Each row below holds a small network's activations on one input, seen along a few directions.
In each table, some parts of the input vary, and every possible input appears once, in random order.
Descriptions start from the smaller parts, as in this example, which fits no table here: values(2) and (point or ring(11) or (line(4) and ring(5))).
Shared parts are said once, and a part with two or three values counts as separate values.

A family of inputs:
r1: +2.83  -3.37  +0.44  +1.39  +2.58  +0.87  +0.59  +0.64  +0.11  -1.26  -1.81  +0.57  -1.65
r2: +1.45  -1.89  +0.27  +1.97  +3.08  -1.22  +0.35  +2.08  -0.78  +0.51  +1.71  +0.66  +0.17
r3: +1.72  -2.21  -0.67  +2.18  +3.43  +0.27  +0.28  +1.80  -0.10  +0.23  +0.39  +0.82  -0.53
r4: +0.37  +0.55  +1.32  +3.35  +1.92  -2.68  +1.32  +3.56  +1.22  +3.83  +1.54  +0.72  +0.19
r5: -1.17  +2.07  -1.53  -2.44  -2.03  -1.15  -0.97  +0.23  +0.57  -0.30  +1.79  -0.11  +2.72
r6: -0.08  +0.75  -2.34  -3.41  -2.04  -0.18  -0.50  -1.39  +0.80  -1.70  +0.89  +0.43  +1.25
r7: -0.35  +0.76  -2.72  -3.06  -2.54  -0.66  -0.47  -0.82  +0.47  -0.07  +1.83  +0.21  +1.58
r8: -7.64  +4.47  +4.12  -0.32  -2.30  +2.05  -0.28  -6.91  -3.06  +0.19  -1.64  -2.23  -3.44
r9: -1.63  +3.18  -0.76  -1.47  -3.95  -2.23  +0.19  +0.25  +1.92  +2.40  +0.86  -0.75  +2.91
r10: +3.62  -3.73  +0.99  +1.42  +2.59  +1.89  +0.45  +1.01  +0.29  -1.92  -3.09  +0.55  -1.89
r11: +1.82  -0.87  -1.18  -3.66  -3.17  +2.43  -1.54  -1.73  +0.84  -2.92  -2.42  -0.32  +0.25
r12: +2.62  -2.83  +0.04  +1.92  +3.29  +0.75  -0.54  +1.24  -0.06  -0.86  -0.42  +1.39  -1.46
r13: +0.64  -0.18  -2.35  -2.83  -2.37  +1.45  -1.34  -1.15  +0.31  -1.87  -1.28  -0.37  +1.41
r14: -5.79  +1.77  +6.60  +4.40  +3.57  +2.11  +1.40  -3.70  -4.23  +1.70  -1.86  -2.39  -4.91
r15: +1.17  -0.75  +0.64  +2.74  +2.38  -1.75  +1.42  +2.78  -0.45  +0.75  +2.34  +0.46  +0.49
r16: -1.23  +2.78  -1.70  -2.27  -3.73  -1.56  +0.51  +0.34  +1.41  +1.65  +1.19  -0.07  +2.11
r17: +0.34  -0.16  +0.92  +2.70  +2.28  -2.22  +1.06  +3.58  +0.16  +2.45  +1.42  +0.74  +0.38
r18: +1.31  -0.35  -2.07  -2.62  -2.99  +1.84  -1.92  -1.83  +0.59  -2.83  -1.43  -0.28  +0.40
The inputs of r17 and r16 match in every part but one. If r1 is changed in the same way as r17 into r16, which row does it become?
Answer: r18
What is each input in this table made of?
Answer: values(2) and (point or line(8))
Which other rows does r6 become when the values(2) part takes its other values? List them by row number.
Answer: r3

A family of inputs:
r19: +2.59  -2.77  -1.98  -1.26  +1.89  +0.31  -0.29  +0.65  -0.76  -2.35  +0.80  +0.50  +0.70
r20: -6.39  +2.24  +4.83  -0.62  +0.67  +3.00  +0.01  -7.17  -3.90  -1.18  -2.87  -2.84  -4.25
r21: +3.26  -3.34  +2.06  +4.44  +2.18  +1.00  +0.88  +1.99  +0.30  -0.31  -2.39  +0.95  -2.97
r22: +2.47  -3.50  -0.68  +1.78  +3.69  +1.43  +0.25  +1.47  -0.15  -0.35  -0.18  +1.24  -1.24
r23: -1.45  +3.59  -0.49  -2.74  -5.55  -1.08  -1.22  -0.66  +1.85  +1.34  -0.09  -1.46  +2.86
r24: -1.86  +2.95  -2.46  -1.88  -2.61  -1.43  -0.19  -0.13  +0.52  +0.91  +2.13  +0.61  +2.27
r25: +1.40  -1.83  -2.59  -3.61  -1.98  +1.32  -1.18  -0.13  +1.15  -2.08  +0.03  +0.21  +1.47
r26: -1.03  +1.19  -0.79  -0.70  +1.79  -2.70  +1.33  +0.63  -0.39  +1.03  +3.20  +0.54  +1.57
r27: -0.67  +0.43  +0.71  +3.36  +2.75  -1.98  +1.07  +1.38  -0.72  +2.39  +2.29  +1.22  +0.09
r28: +1.70  -0.04  -1.82  -3.65  -5.31  +1.71  -2.10  -0.50  +1.83  -2.34  -2.48  -1.01  +1.36
r29: -0.03  +1.10  +3.22  +4.88  +2.47  -1.57  +1.44  +2.47  +0.26  +2.95  -0.43  +0.04  -1.85
What is each input in this table made of?
Answer: point or (values(2) and line(5))

A family of inputs:
r30: +0.55  +0.79  -2.97  -2.89  -2.55  -5.10  +1.73  -1.44  +0.78  +0.17  +2.13  +1.37  +4.00
r31: -2.72  +1.55  +2.32  -1.20  -5.51  +0.84  -0.83  -5.94  -0.57  +2.03  -1.93  -2.80  +4.21
r32: +3.12  -2.73  +2.16  +4.38  +0.69  -2.21  +2.54  +5.06  -1.57  +3.01  +4.73  +0.90  +1.52
r33: -2.08  +2.41  -4.85  -3.39  +0.02  -2.27  -2.25  +2.39  +0.74  -0.39  +2.37  +0.63  +3.02
r34: -1.22  +1.91  -5.30  -2.83  -3.50  +1.30  -3.43  +1.96  +0.80  +2.79  +2.72  -0.88  +4.65
r35: -3.90  +5.65  +1.06  -0.48  +3.43  +0.49  -0.94  -1.15  -2.46  -0.23  -1.80  -1.26  -1.84
r36: +4.53  +2.14  -0.66  +2.11  -5.25  -2.70  +0.38  +6.68  +7.98  +2.65  -3.54  +2.32  -0.06
r37: -3.01  +0.75  -3.50  -0.64  +2.45  -3.31  +0.87  +1.78  +2.62  +0.00  +3.40  +2.97  +0.77
r38: +5.23  -6.00  +1.76  +4.20  +2.57  +2.59  +2.09  -1.48  -1.30  -0.16  -0.55  +0.72  -0.48
r39: +2.39  -2.66  -2.86  -4.95  -1.03  -0.48  +0.30  -2.91  -1.95  -3.74  -2.98  -1.73  +0.54
r40: +1.91  -5.12  -0.02  +4.73  +4.19  +4.26  -2.81  +2.09  -2.17  -1.79  -1.00  +0.68  -1.63
r41: -1.39  -2.79  -0.89  +4.70  +1.84  -0.82  -0.15  +5.80  -0.66  +3.54  +4.26  +2.80  -0.75
r42: -2.01  +3.07  +3.80  -0.19  +1.68  -2.23  +2.88  -3.97  -0.56  -0.36  -1.06  -1.64  +0.39
r43: +5.65  -1.84  +1.30  +1.74  -4.78  +2.10  -0.33  +3.11  +7.73  -3.07  -6.67  +1.81  -3.12
r44: +1.33  -3.14  -0.95  +1.37  +4.72  +2.87  -0.06  -1.19  +0.21  -2.48  +0.16  +3.40  -2.86
r45: +1.44  +0.75  -2.75  -3.64  -6.35  -0.79  +1.60  +0.66  +0.26  +3.00  +4.54  -1.05  +3.78
r46: +1.13  +5.26  +4.09  +3.42  -4.33  -0.03  -2.00  +3.54  +5.17  +0.72  -8.17  -3.47  -3.10
r47: -0.57  -0.34  +5.03  +5.08  +1.33  +0.87  +2.87  +0.08  -3.91  +3.95  -0.90  -2.65  -2.16
r48: -3.16  +0.50  +2.75  +5.49  +2.28  +2.56  -0.53  +1.63  -3.61  +3.98  -0.49  -0.08  -4.16
r49: -0.90  +1.18  +6.01  +2.02  +2.78  -1.98  +2.01  -3.09  -1.72  +1.93  -1.23  -0.56  -0.65
r50: -0.48  -1.22  -1.84  -2.34  +4.47  +2.31  -1.44  -0.23  +0.32  -5.12  -0.24  +0.21  -2.12
r51: -4.75  +3.03  +0.36  -1.28  -4.29  +3.11  -3.65  -4.88  +0.08  +2.41  -0.79  -0.51  +1.58
r52: +0.39  +0.99  -0.71  -1.97  +0.68  -4.79  +4.08  +2.56  +0.53  -0.54  +4.64  +0.53  +1.53
r53: -4.56  +5.12  +0.51  -0.47  -1.22  +0.68  -1.81  -4.57  -1.04  -1.48  -0.96  +1.27  +0.59
r54: -0.96  -3.01  -3.75  -4.19  -2.91  +5.24  -4.21  -1.50  -0.54  -1.47  -2.00  -0.54  +2.42
r55: +2.96  -5.05  +1.74  -0.38  +2.21  -0.13  +2.73  +0.21  -1.49  -2.68  +0.86  +0.35  -3.43
r56: -4.59  +1.99  +3.79  +1.99  +3.17  +0.58  -0.64  +0.83  -2.50  +0.94  -0.09  +0.99  -3.62
r57: +0.20  -1.13  -4.47  -3.09  -0.52  +2.27  -2.11  -3.77  +0.58  -4.56  -0.28  +2.17  -1.48
r58: -1.62  +4.32  +1.64  -1.63  -1.88  -2.39  -1.05  -4.13  -2.65  -1.33  -2.09  -4.11  +1.22
r59: +1.67  -3.25  +0.39  -3.06  +1.16  -0.30  +2.96  -0.84  +0.01  -4.99  +1.35  -0.69  -2.92
r60: -1.30  +0.27  -1.25  +0.97  +5.50  -1.79  -0.73  +4.62  +0.43  +1.72  +2.72  +1.63  +1.49
r61: +2.96  -4.04  -2.22  -4.40  -4.81  +3.01  -0.01  -5.03  +0.91  -0.34  -0.61  -1.63  +1.52
r62: +3.75  +0.64  +0.29  +0.82  +3.78  -3.78  +1.94  +3.11  -0.46  +1.91  +3.52  -1.17  +1.15
The inputs of r40 and r48 match in every part but one. If r38 is changed in the same way as r40 into r48, which row does it become?
Answer: r47
What is each input in this table made of?
Answer: values(3) and (point or (values(2) and line(5)))
Which other rows does r43 become when the values(3) part takes its other values? List them by row number.
Answer: r36, r46
List by row number the other rows that have the values(3) part in common with r37.
Answer: r30, r32, r33, r34, r36, r41, r45, r52, r60, r62
Which other rows does r51 become when the values(3) part takes its other values? List them by row number.
Answer: r34, r54

A family of inputs:
r63: +2.03  -4.05  +4.23  +8.10  +8.78  +0.23  +1.31  +5.33  -1.07  +2.48  +0.24  +0.92  -3.35
r64: +4.87  -2.44  -3.07  -2.13  -0.93  +0.52  -0.87  +2.42  +1.80  -2.97  -0.31  +0.74  +0.89
r65: -2.29  +1.17  +2.53  -1.12  +1.43  +1.66  +1.23  -5.39  -2.07  -1.83  -2.23  -1.53  -1.62
r66: -0.18  +0.43  -1.22  -0.87  -0.65  -0.89  +0.05  -0.04  +0.49  +1.44  +1.51  +0.14  +2.38
r67: -2.31  +1.80  +0.84  +0.48  -1.88  -1.05  -0.87  -1.49  -0.05  +1.13  -0.51  +0.07  -1.44
r68: +2.27  -1.35  -2.52  -1.23  -0.97  -0.30  +0.21  +0.60  +1.13  -0.29  +1.34  +1.08  +1.86
r69: +3.98  -1.78  -3.06  -1.92  -1.29  +0.20  +0.73  +1.74  +1.51  -0.84  -0.32  +0.31  +0.89
r70: -0.03  -0.85  -1.77  -0.91  -1.56  -0.81  -0.24  +1.21  +0.84  +0.66  +1.13  +0.93  +1.74
r71: -1.79  +1.81  -0.21  -0.53  -0.72  -1.01  -1.19  +1.60  -0.10  +0.39  +1.29  -0.37  +1.35
r72: -1.87  +2.77  +1.02  +0.92  -1.63  -1.00  -0.23  +0.10  +0.26  +0.75  -0.26  -0.12  +1.42
r73: -2.86  +1.35  +1.72  -0.45  -0.15  +1.04  -0.59  -2.05  -0.69  +0.08  -0.98  -0.99  -1.37
r74: -1.81  +1.14  +1.51  -0.35  -0.42  +1.41  +0.47  -4.03  -2.06  -0.99  -0.89  -1.18  -2.75
What is each input in this table made of?
Answer: point or line(11)
Start at r64 and move only the line(11) part, one step at a time. The first step leads to r69. Which rows follow, in order?
Answer: r68, r70, r66, r71, r72, r67, r73, r74, r65
